These are the activations of a small neural network, seen along a few directions. Each row is one input.
In each table, some parts of the input vary, and every possible input appears once, in random order.
A made-up example of a description, with smaller parts first: values(3) and (point or ring(11) or (line(4) and ring(8))).
Shared parts are said once, and a part with two or three values counts as separate values.

Other details of the inputs vary at random and push rows far along two fixed directions, the same in every table; ignore that.

A family of inputs:
R1: [-15  24  -3  10   5  20  12   0  19 -11  -2 -18]
R2: [ -7  18  10  16  -3   8 -17  -8  23  14   8 -11]
R3: [-13  22  -6   4  -2  21  12  -3  11  -9   7  -9]
R4: [ -9  26  -2   5   0  24   9  -1  17 -13  -1 -10]
R5: [  3  18   9   9 -13  14 -15  -7  25  11   8  -4]
R6: [-35 -25  35 -31 -82 -51  39  69  15  90  34 106]
R7: [ -5  18   4  10  -2   2  -4 -15  19  23   4  -5]
R8: [-14  24  -6  12   7  13  22 -11  10  -2  -3 -14]
R9: [ -5  15   4   6 -13   9 -12  -9  21  16  14  -4]
R10: [-22  28 -11  14   6  10  13  -8   6  -3  -2 -20]
R11: [ -6  10   7   8 -12  12  -6 -17  20  20   8   3]
R12: [ -8  21  -1  16  -3   2 -15 -16  15  19   7 -12]
R13: [ 34 -49 -11 -12  42 -11 -13  -4 -54 -60 -25 -19]
R14: [-18  24 -12  11   5  12  15  -6  11  -4  -3 -16]
R15: [ 47 -46  -3 -16  30 -20 -48  -2 -48 -40 -13 -18]
R16: [ -9  26 -12   8  -3  16  14  -8   8  -7  -1 -12]
R17: [ -5  18  -2  12  -3   3 -13 -15  19  17   6  -8]
R18: [ -8  14   5  10  -4   7 -13 -10  22  15  13  -9]
R19: [ 62 -46  -3 -21  25 -13 -50   0 -40 -49 -21 -15]
R20: [-19  27  -5  16  10  11  19 -12   5  -2  -5 -19]
R21: [-22  12  -3  14   5  15  21 -12  12  -3   2 -11]
R22: [-10  10   6   9 -10   9  -6 -18  21  21   7  -1]
R23: [-12  25  -6   9   1  14  22 -11   9  -1  -4 -11]
R24: [-47 -15  20 -33 -73 -47  66  75   4  74  22 111]
R25: [ 42 -39 -14 -16  46 -13 -12  -4 -57 -61 -30 -21]
R26: [-17  12   8  17  -1   6  -9 -20  18  22   7  -9]
R27: [ 30 -81  16 -55 -41 -75   2  67 -55  28   0  93]
R28: [  4  17   9   6 -13  14 -15  -7  26  11   8   1]
R29: [ -8  19   5  13  -2   1  -6 -16  14  25   5  -8]
R30: [-15  19  -7   7   2  17  13  -2  12  -9   5 -16]
R31: [ 19 -83  16 -60 -30 -66  25  88 -59   1 -12  85]
R32: [-11  24  -3   8   4  20  11   1  18 -13  -2 -15]
R33: [-17  24 -13  10   3  12  16  -7  11  -4  -1 -14]
R34: [-16  10   8  14   1   6  -7 -19  21  21   7  -5]
R35: [ 60 -42  -5 -25  25 -16 -37  -9 -47 -36 -21  -5]
R36: [ -2  17   8  12  -5  11 -15  -8  29  11   8  -7]
R37: [ -3  17  -3  10  -6   4 -12 -14  19  18   8  -7]
R38: [ 28 -84  16 -57 -39 -78   1  69 -56  28  -2  92]
R39: [-20  23   0  12   7  17  12   3  17  -8  -3 -14]
R40: [ -9   9   5  12  -5   9  -6 -19  22  18   8  -3]
R41: [ -4  17   4   8  -4   3  -2 -14  19  23   6  -3]
R42: [ 27 -86  24 -60 -41 -70   0  72 -52  25   6  95]
R43: [-12  22  -6   6  -4  19  13  -2  10  -9   6 -13]
R44: [ -8  18   5  10   0   1  -4 -15  18  25   5  -3]
R45: [-21  20  -5   9   5  16  14  -2  13  -6   3 -19]
R46: [-22  27   0  15   6  17  10   2  14  -8  -3 -19]
R47: [-17  23  -2  10   7  18  10   1  18 -11  -5 -18]
R48: [ -1  17   3   8  -6   3  -3 -15  18  21   5  -1]
R49: [-19  20  -7   9   4  17  14  -3  13  -7   5 -19]
R50: [ -2  19   4   6 -10   4  -3 -14  18  24   5   1]
R51: [-13  24 -14   9   2  13  15  -7  11  -6   0 -13]
R52: [  1  20   5   6 -13   5  -2 -14  16  23   6   2]
R53: [ 57 -47  -1 -18  31 -16 -49   2 -39 -47 -20 -15]
R54: [ -9  26  -5   9  -3  14  23 -10   8   0  -2  -7]
R55: [ 53 -49  -5 -21  29 -16 -46  -3 -43 -43 -12 -16]
R56: [-24  20  -3  11   6  14  15  -1  12  -5   5 -16]
R57: [ -4  14   4   8  -8   8 -12 -10  23  14  15  -5]
R58: [ -1  18  -3   9  -8   4 -12 -14  19  16   8  -4]
R59: [-13  25 -13   7  -1  14  13  -8   9  -6  -2 -14]
R60: [-21  24 -10  12   5   9  16  -5  10  -2  -1 -12]
R61: [-12   9   6  12  -4   7  -5 -18  22  21   8  -4]
R62: [ 50 -40 -17 -20  41 -11 -12  -3 -57 -63 -30 -20]
R63: [ -8  26  -2   8  -2  23  11  -1  16 -12  -2 -15]
R64: [-15  11 -11  22  10  27  18   1   2  10  11  -9]
R65: [ 54 -52  -3 -19  24 -13 -39 -11 -45 -40 -18  -9]
R66: [-38 -36  28 -17 -65 -40  40  73   5 109  33 108]
R67: [-63 -28  31 -20 -64 -52  72  72   1  78  22 101]
R68: [ 53 -47   0 -17  31 -18 -48   3 -39 -44 -18 -10]
R69: [ 61 -42 -12 -23  23 -15 -47  -8 -47 -43 -18  -9]
R70: [-10  27  -5   7   0  16  21 -11   9  -2  -2  -4]
R71: [-14   9   7  13  -2   7  -6 -18  23  21   6  -5]
R72: [ 46 -48 -13 -17  35  -6 -14  -5 -56 -65 -25 -17]
R73: [-25  23  -4  13   5  15  12  -2   8  -5   4 -22]
R74: [-18  15  -1   9  -3  18  20 -11  11  -1   3  -1]
R75: [  1  16   7  11  -7  11 -15  -8  28   9   8  -5]
R76: [ 38 -50 -13 -14  43  -9 -14  -5 -54 -64 -27 -22]
R77: [-18  12  -4  13   3  15  20 -12  11  -4   2  -9]
R78: [-19  14  -3  11  -1  16  20 -11  11  -2   0  -8]
R79: [-10  14   7  10  -2   5 -12  -9  21  17  14  -7]
R80: [-16  21  -6   6  -3  17  14  -1  12  -6   5 -14]
R81: [ 53 -46 -10 -17  33 -24 -46  -6 -48 -40 -19 -14]
R82: [ 45 -40 -15 -18  44 -13 -12  -3 -56 -62 -31 -22]
Each input here is: values(2) and (point or (line(5) and line(8))).
The inputs of R58 and R51 match in every part but the values(2) part. If R61 is changed in the same way as R58 into R51, which row does it become?
Answer: R21
The inputs of R41 and R8 match in every part but the values(2) part. If R22 is changed in the same way as R41 into R8, which row does it become?
Answer: R78
The inputs of R49 and R55 match in every part but the values(2) part. If R70 is changed in the same way as R49 into R55, which row does it become?
Answer: R35
Change only the line(5) part in R2. List by row number the other rows that result.
Answer: R12, R15, R26, R29
Change only the values(2) part in R45. List by row number the other rows that result.
Answer: R18
Change only the line(8) part in R5. List by row number the other rows that result.
Answer: R2, R19, R28, R36, R53, R68, R75

A family of inputs:
R83: [  9 -51   9 -39 -18 -47  25  62 -40   2 -10  59]
R84: [ -8 -64   7 -25   0 -53  33  38 -50  15  -6  50]
R85: [-11  29 -12   8  -5  20  26 -10  11  -1   0  -7]
R86: [ -1  25   2  11  -5   9 -10 -13  26  15   6  -7]
R87: [-19  27  -1   9  -2  17  12   1  15  -3   4 -14]
R88: [-23  17   6  14   0  23  10   3  22  -5   7 -11]
R89: [ -2  27   0   8 -10   8  -6 -21  23  13   5  -5]
R90: [ 101  -48  -24  -14   78    6  -89  -41  -71 -110  -38  -79]
R91: [-19   9   1  26  10   2  -3 -32   8  33   5 -11]
R92: [ -8  12  12  13  -6  17 -17 -11  31  14  13 -10]
R93: [-22  22  -3  12   0  18   9   4  20  -5   6 -13]
R94: [  7 -49   6 -42 -25 -48  30  54 -41   0  -9  61]
R95: [  3  27  -5   7 -10  16  -1 -23  18  17   6  -3]
R96: [ -7  17   3  12  -7  11 -19  -9  28  14  12 -11]
The inputs of R92 and R88 match in every part but one. If R91 is changed in the same way as R92 into R88, which row does it become?
Answer: R84
What is each input in this table made of?
Answer: values(2) and (point or line(6))
Change only the values(2) part in R86. List by row number the other rows that result.
Answer: R83
Change only the values(2) part in R93. List by row number the other rows that result.
Answer: R96

A family of inputs:
R97: [-86  66  18  37 -42  35  63  -7  81  67  34  15]
R98: [-56  75   7  29 -56  26  30 -18  77  80  34  21]
R99: [  2 -16  12 -21 -18 -30  -2  24  -7   6   3  27]
R100: [ 12 -28   7 -21  -8 -32 -11  26 -17  -7  -7  21]
R101: [ 19 -19   5 -26 -28 -23  -1  10 -11  24   5  43]
R102: [ 16 -21   7 -19 -23 -20  -2  17 -15  22   4  40]
R103: [ 20 -20   8 -12  -7 -22 -15  25 -11   6   2  21]
R104: [  5 -15   4 -26 -14 -20  20  16 -13   1  -7  31]
R105: [-32 104 -15  69  14  90 -16 -89  84   8  18 -82]
R106: [ 28  12 -15  14  47  39 -19 -43 -11 -60 -25 -65]
R107: [-11 -28  -6  -7   9 -11  26  24 -29 -13   1  10]
R108: [  2 -42  14  -4  -2 -60  -9  -6 -27  58  -1  36]
R109: [ 31  18 -18  13  45  32 -19 -43  -9 -60 -22 -62]
R110: [ -4 -18  -4 -11   3 -15  26  28 -32 -10  -7  14]
R111: [ 13 -19   1 -18  -8 -19  17  15 -16 -10 -12  22]
R112: [  9 -21 -12 -26  -1 -28  22  26 -37 -13 -10  21]
R113: [ 28  17 -11  17  42  23 -44 -36  -4 -57 -13 -68]
R114: [ -6 -13 -13 -15  -8 -23  29  27 -24  -2  -7  21]
R115: [ 12 -45   8 -16   3 -16 -15  24 -17   1   4  15]
R116: [ 14 -17   8 -23 -17 -25 -10  24  -4  18   3  31]
R117: [ 19 -33  10 -19  -2 -19 -17  27 -19   5  -1  20]
R118: [ 31   7 -14  19  48  35 -52 -38   1 -48 -13 -63]
R119: [  5 -39   9 -15 -17 -13   1  15 -14  19  12  34]
R120: [  9 -37   6 -18   2 -16  15  21 -25 -14 -13  28]
R121: [ 19 -24   5 -16 -10  -7 -10   7 -18  11  -1  21]
R122: [ -7 -28  14 -10  -7 -22  -3  29  -8   2   2  26]
R123: [ 19  23 -30  17  49  28 -10 -33 -21 -61 -19 -66]
R124: [-77  72  22  34 -43  26  32   1  80  70  31   7]
R125: [ 13  13 -28  21  54  35 -12 -34 -19 -64 -21 -63]
R126: [-87  61  23  38 -43  26  37   1  85  71  38   8]
R127: [ 43  17 -19  16  39  26 -52 -40   2 -48 -13 -65]
What is each input in this table made of?
Answer: point or (line(5) and line(6))
Change only the line(6) part in R120. List by row number the other rows that result.
Answer: R97, R104, R106, R109, R111

A family of inputs:
R128: [ 14 -24  -3  -2  18  -4  -8  -4 -23 -18  -8  -9]
R129: [-38  27   6  21 -10  16  21 -10  30  30  14  -1]
R130: [ 21  -4  -4  -8   2  -1 -11  -5  -9 -17  -5  -3]
R131: [-29  20  -4  18  -1   5  21 -16  15  28   7  -2]
R132: [ 19  -5  -3 -12   2   5 -14   9  -5 -23  -4  -6]
R133: [ 20 -11  -5 -11  13   0  -7   8 -17 -30 -10  -7]
R134: [-12  35   1   8 -17  21   2   0  34   9  10  -6]
R135: [-31  29   1  21 -11   7  18 -16  26  37  12  -1]
R136: [ 19 -19  -1  -6  12  -5 -20   3 -13 -22  -7  -8]
R137: [ 22 -18  -4  -4  17 -11 -16 -11 -21  -9  -8  -6]
R138: [  5 -10  -1   3  11   2  -7  -6  -9  -8  -4  -6]
R139: [-25 -57  26 -38 -44 -64  42  76 -25  48   9  93]
R140: [ 23 -21   1  -5  11  -3 -24  -4 -15 -16  -3  -6]
R141: [-14  33  -1  11 -14  17   9 -11  30  14   7  -3]
R142: [ 24 -17   1  -9   9  -5 -27   2 -11 -20  -5  -8]
R143: [-29  16   0  14   2   7  19  -3  15  10   5  -7]
R144: [ 12 -13  -5   1  14  -7  -7 -11 -18  -4  -7  -7]
R145: [ 16  -8   3  -2   4   3 -22  -6   0  -5   1  -7]
R146: [  7  -5  -7  -6   9   2   4   8 -15 -24  -7  -8]
R147: [-23 -52  22 -33 -45 -65  42  61 -26  64  11  95]
R148: [-25  32   3  19 -13   9   7 -16  30  37  13   0]
R149: [ 18 -18  -6  -3  16 -10 -14 -10 -25 -10 -10  -6]
R150: [-17  35   0  11 -12  16  12 -11  27  14   6  -3]
R151: [ 18 -12  -4  -1   9  -6 -19 -12 -11  -2  -4  -5]
R152: [ 15 -16   1  -1   9   1 -18  -4  -8 -10  -2  -5]
R153: [-19 -48  20 -42 -51 -60  53  71 -27  48   7  99]
R154: [ 20 -12  -8  -9  11  -3  -4  -2 -22 -25 -13  -4]
R155: [ -1 -17  -5   2  17  -2   4  -5 -16 -10  -5  -6]
R156: [-23  24  -7  10  -3  10  27  -9  13   7   1  -3]
R157: [-12  26   3  13 -12   9  -5 -17  27  30  12  -2]
R158: [-22  33   4  19 -17   9   2 -18  33  38  16   0]
R159: [-12  20   6   9  -8  11  -7  -4  28  11  10  -7]
R160: [  3  -6  -1   1  11  -2  -7   0  -7 -13  -6 -10]
R161: [  4 -13  -1  -1  14  -5  -4   1 -14 -16  -7 -10]
R162: [-32  27   6  21 -12  18  17  -9  32  30  14  -2]
R163: [ 20 -13  -8  -9  12  -3   0  -2 -22 -25 -13  -6]
R164: [ 10  -4  -7  -6   8   3  -1   8 -13 -25  -8  -7]
R165: [ 29 -17  -2  -7   9 -10 -29 -10 -16  -7  -5  -6]
R166: [  6  -5   2  -1   9  -1 -12   1  -4 -13  -4  -9]
R167: [-24  41   2  13 -20  21  11   0  38  16  15  -3]
R168: [-26  25  -7  11  -1  15  25   2  14   1   3  -7]
R169: [-19  27   6  14 -11  12  -1  -6  31  16  13  -7]
R170: [  6  -5  -7  -6  12   3   5   7 -16 -27  -8  -9]
R171: [ 16  -6  -5  -8   4   4  -9   9  -8 -24  -5  -5]
R172: [ 25  -4  -3 -10   0   0 -15  -4  -6 -16  -6  -3]
R173: [ 23  -4  -4 -11   2   1 -13  -4  -7 -17  -6  -4]
R174: [-16  23   7  13 -12  17  -4 -11  32  23  14  -4]
R175: [ 17  -5  -5  -7   8  -1  -3  -4 -12 -17  -9  -4]
R176: [  9  -9   1  -1  12  -3 -10   1  -6 -13  -5  -8]
R177: [ 19 -10  -5 -11  10   1 -10   9 -17 -30  -9  -7]
R178: [-17  26  -3   9  -6  17  16   3  18   1   4  -8]
R179: [-31  39  -1  16 -16  16  28 -11  30  23   8  -1]
R180: [  7 -13  -1  -1  13  -3  -5   2 -12 -16  -7 -10]
R181: [ 13 -15   1  -2  11   0 -15  -4 -11 -11  -3  -6]
R182: [ 19 -21   0  -4  17  -4 -15  -4 -18 -16  -7  -6]
What is each input in this table made of?
Answer: line(5) and line(11)
The inputs of R144 and R135 match in every part but the line(11) part. If R178 is changed in the same way as R144 into R135, which row does it become?
Answer: R146
Change only the line(5) part in R129. List by row number the other rows that result.
Answer: R139, R147, R153, R170
Start at R131 and move only the line(5) part, one step at a time. The first step leads to R155. Which rows follow, in order?
Answer: R143, R156, R168
